A small network was shown many inputs. Here are its activations along a few directions, one row for each input.
Each table varies a few parts of the input and shows all the possible inputs, shuffled.
A made-up example of a description, with smaller parts first: values(3) and (point or line(11) or (ring(5) and line(6))).
Shared parts are said once, and a part with two or three values counts as separate values.
In the rows, 128 means zero.

Other details of the inputs vary at random and push rows far along two fixed directions, the same in every table; ignore that.

Table:
r1: [178 136  52 140  97 157 128 141 111 146  29 119 126]
r2: [116 161 162 170 164  86 120 110 168  40  85 120  83]
r3: [133 112 135 123 106 137 144 132 124 173 171 133 154]
r4: [115 156 108 149 149 115  93 138 110  80  77 107  98]
r5: [167  93  92  90  89 163 156 128 104 201 141 161 160]
r6: [125  98  96 112 107 148 133 152  92 187 169 151 149]
r7: [129 162 123 178 134 122 119 139 142  93  78  92 110]
r8: [122 123 133 123 109 118 157 115 114 168 173 163 133]
r9: [ 95 180 152 197 163  91 121 124 149  47 111 103  82]
r10: [109 121 167 131 133 116 144 119 145 141 192 134 142]
r11: [121 144 119 164 143 126 101 153 137  88  77  95 101]
r12: [132 163 125 169 130 114 126 124 146  98  65 107  98]
r13: [117 100 135 107 129 146 135 144 122 161 180 136 143]
r14: [166  93  93  77  85 159 129 129  97 194 142 152 174]
r15: [155 154  93 160 103 136 126 137 124 130  44 107 110]
r16: [ 90 157 157 172 179 109 107 138 160  43 102  92  82]
r17: [129 116 129 120 112 140 150 130 126 173 173 132 155]
r18: [110 123 170 118 132 116 158 106 145 140 181 147 128]
r19: [100 104 161 117 144 119 128 134 141 137 190 139 136]
r20: [152 132  64 151 109 160 104 170 107 142  47  97 126]
r21: [134 158 107 168 135 109 126 122 128  80  71 131  91]
r22: [113 113 178 116 143  98 146  99 156 116 182 162 127]
r23: [152  99 110  84 102 146 129 121 110 175 152 152 167]
r24: [159 135  54 122 111 163  96 157  93 145  36  94 133]
r25: [ 91 125 203 105 170  87 131  91 164  75 207 149 126]
r26: [ 90 125 205 105 171  94 132  90 162  73 208 147 124]
r27: [134  94 110  76 114 158 124 136  96 182 156 136 161]
r28: [166 149  73 154  92 149 128 144 113 153  36 109 122]
r29: [126 117 141 121 119 142 152 130 127 165 181 131 149]
r30: [136 106 139  90 118 128 129 115 123 147 167 153 157]
r31: [148 154  79 146 121 132 106 131 105  98  62 120 115]
r32: [160 132  58 125 108 161  91 156  93 146  35  96 134]
r33: [152 104  92 109  87 173 153 142 101 212 154 132 170]
r34: [ 96 159 165 151 178  92  88 125 150  38  92  95  90]
r35: [158 106  99  99  82 163 160 132 103 215 142 148 157]
r36: [132 116 133 111 107 131 157 118 128 176 159 148 144]
r37: [122 151 120 137 154 130  95 139 124  79  72  91 103]
r38: [140 103 129 101 115 138 155 114 127 160 159 159 144]
r39: [ 78 117 212 103 173  85 114 107 152  85 207 137 120]
r40: [ 72 117 200 125 175  94 131 121 165  92 215 136 117]
r41: [139 156 118 141 145 129 107 124 135  70  71 105 108]
r42: [115 112 181 115 140  97 146 101 154 114 182 161 125]
Each input here is: ring(6) and (point or line(6)).
- The inputs of r4 and r8 match in every part but the ring(6) part. If r32 is changed in the same way as r4 into r8, which row does it become? => r12
- Which other rows does r14 become when the ring(6) part takes its other values? List them by row number. => r3, r11, r15, r39, r42
- Which other rows agree with r13 in the ring(6) part? List them by row number. => r6, r11, r16, r19, r20, r40
- Start at r41 and move only the line(6) part, one step at a time. The first step leads to r26. Which rows follow, in order? => r25, r23, r30, r14

Table:
r43: [123  90 126  87 128 134 125 132 107 159 171 157 148]
r44: [146 139  99 119 132 150 101 138 114 115  75  98 132]
r45: [114 105 124  97 122 137 124 134 103 165 185 135 155]
r46: [106 139 153 154 133 118 129 143 144 130 124 107 110]
r47: [128 145  89 139 129 145 101 146 103 123  86  99 123]
r48: [124 133  89 144 135 141 108 156 112 121  86 109 112]
r49: [128 141  96 166 121 138 125 154 117 127  87 115 109]
r50: [105 138 192 124 166  93 119  98 162  58 154 129 113]
r51: [ 95 160 187 159 159  85 145  96 156  78 166 132 100]
r52: [109 141 141 134 152 131 109 133 136 100 128  97 123]
r53: [121 146 137 163 137 108 148 122 142 108 121 134  99]
r54: [151 141  95 128 118 132 107 126 107 110  69 124 123]
r55: [141 132  91 130 130 133  94 145 109 112  77 116 123]
r56: [112 129 154 121 150 112 103 133 139 105 109 109 114]
r57: [116 106 181  81 138 119 139  96 140 133 207 156 148]
r58: [ 96 109 171 123 132 109 145 126 134 149 225 157 138]
r59: [114 110 170 105 127  97 153  97 143 141 208 179 140]
r60: [115 150 175 134 150 102 141  94 163  85 145 132 116]
r61: [142 124  99 127 135 146 105 147 122 113  72 108 123]
r62: [145 109 132  92 101 137 157 108 128 174 171 155 162]
r63: [150 135  94 134 119 129 106 131 115 110  71 129 117]
r64: [149 157  98 142 115 129 129 116 119 118  73 127 118]
r65: [102 153 190 157 156  92 147 100 170  77 163 119 108]
r66: [140  98  80 106 100 157 116 155  90 191 139 135 159]
r67: [147 104  91 120  94 170 150 158 110 201 138 132 151]
r68: [148 128  97 127 129 143  97 147 122 115  74 105 130]
r69: [134 151  96 161 115 138 119 149 108 128  87 107 121]
r70: [132 129  93 141 133 152 111 158 125 125  82  98 119]
r71: [110 118 176 120 127 101 161 101 133 148 216 163 143]
r72: [136 102 138 123 109 137 167 122 135 178 171 152 146]
r73: [150 144  90 146 116 129 136 128 125 122  68 137 109]
r74: [127 139 145 157 136 119 153 123 155 114 125 126 108]
r75: [139 148 103 158 116 148 122 150 122 129  85  95 128]
r76: [109 143 186 144 156  88 137  98 178  72 152 139 109]
r77: [149 113  93 116  89 169 142 150 103 197 141 121 162]
r78: [ 99 129 133 144 155 118 110 141 130  97 127 118 108]
r79: [103 156 191 156 158  97 148  98 168  82 161 121 107]
r80: [138 143  95 122 133 139  98 136 102 111  79 109 124]
r81: [150 142  92 126 117 134 109 126 108 110  72 121 121]
r82: [139 104  83 101 101 159 117 150  83 189 138 130 164]
r83: [129 101 133 117 106 145 146 142 125 185 186 141 157]
r84: [107 141 184 136 145  88 139 103 168 100 134 134 105]
r85: [125  90 160  82 131 128 147 112 139 149 195 166 144]
r86: [120 129 139 131 146 109 118 117 135  85 113 141 104]
r87: [125 152 142 142 135 101 132 105 139  92 115 138 115]
r88: [108 131 143 142 153 122 105 140 146  96 130 104 120]
r89: [126 101 130  82 124 131 119 126 100 156 173 149 159]
r90: [131 126  95 144 132 152 108 157 124 124  80  98 122]
r91: [121 115 128 112 108 143 146 132 104 184 189 145 152]
r92: [151 127 103 131 125 142 117 133 130 110  68 121 117]
r93: [113 139 137 121 153 112 102 124 123  84 124 117 118]
r94: [142 144  98 168 116 128 140 134 124 127  78 126 107]
r95: [131 109 149 119 103 125 161 122 132 193 165 144 143]
r96: [152 146 107 166 113 134 136 134 139 128  80 112 120]
r97: [130 144  93 164 122 140 128 156 117 129  87 114 106]
r98: [102 153 178 139 155  82 137  91 157  69 155 142 105]
r99: [122 132 156 124 139 108 115 119 146 103 103 122 107]
r100: [168 112  95 100  84 155 148 122 112 189 122 147 167]
r101: [109  96 169  87 141 108 144 106 133 133 207 177 131]
r102: [112 130 135 125 159 113 109 132 129  88 120 128 106]
r103: [106 132 190 129 165  91 118 103 169  60 155 134 108]
r104: [140 100 135 103 110 134 159 114 137 168 163 164 149]
r105: [111 136 144 161 142 127 133 142 149 107 126 112 109]
r106: [150 145  94 125 120 138 110 123 107 113  71 122 119]
r107: [149 116  95 116  91 172 142 147 102 199 140 122 161]
r108: [145 135 104 122 132 143  99 140 117 109  76 100 134]
r109: [ 99 133 151 139 149 116 107 143 142 114 118  99 112]
r110: [166 104  90 103  89 158 158 129 119 192 121 154 153]
r111: [128 139 147 122 143 118 117 111 143  83 117 118 119]
r112: [120 100 134  96 123 145 125 136 117 166 180 127 164]
r113: [119 102 131  95 123 147 127 136 118 166 183 124 161]
r114: [148 149  97 169 111 125 133 133 123 128  80 123 114]
r115: [130  90 132  82 130 144 131 135 122 160 170 145 151]
r116: [156 100  90  80 103 165 119 141  96 180 131 125 170]
r117: [145 156  99 162 112 128 136 127 118 124  83 115 116]
r118: [122 140 137 147 138 104 138 111 145  95 111 146 104]
r119: [140 114 141 118 105 134 160 116 128 175 174 144 157]
r120: [108 152 137 157 137 117 126 134 128 103 133 112 112]
- The inputs of r97 and r48 match in every part but one. If r77 is changed in the same way as r97 into r48, which row does it become? => r113
- The inputs of r85 and r67 match in every part but one. If r50 is changed in the same way as r85 into r67, which row does it become? => r75
- Describe the family of inputs behind these rows. => ring(6) and (point or (values(2) and line(6)))
- Which other rows does r73 become when the line(6) part takes its other values? List them by row number. => r59, r64, r87, r98, r118
- Which other rows does r45 become when the line(6) part takes its other values? List them by row number. => r47, r48, r66, r78, r82
- Which other rows agree with r96 in the ring(6) part? List them by row number. => r51, r53, r65, r71, r72, r74, r79, r94, r95, r114, r117, r119
- Which other rows does r88 become when the values(2) part takes its other values? List them by row number. => r66
- Which other rows agree with r68 in the ring(6) part? List them by row number. => r43, r44, r55, r56, r61, r80, r89, r93, r102, r108, r115, r116
- Which other rows does r118 become when the values(2) part takes its other values? List them by row number. => r104
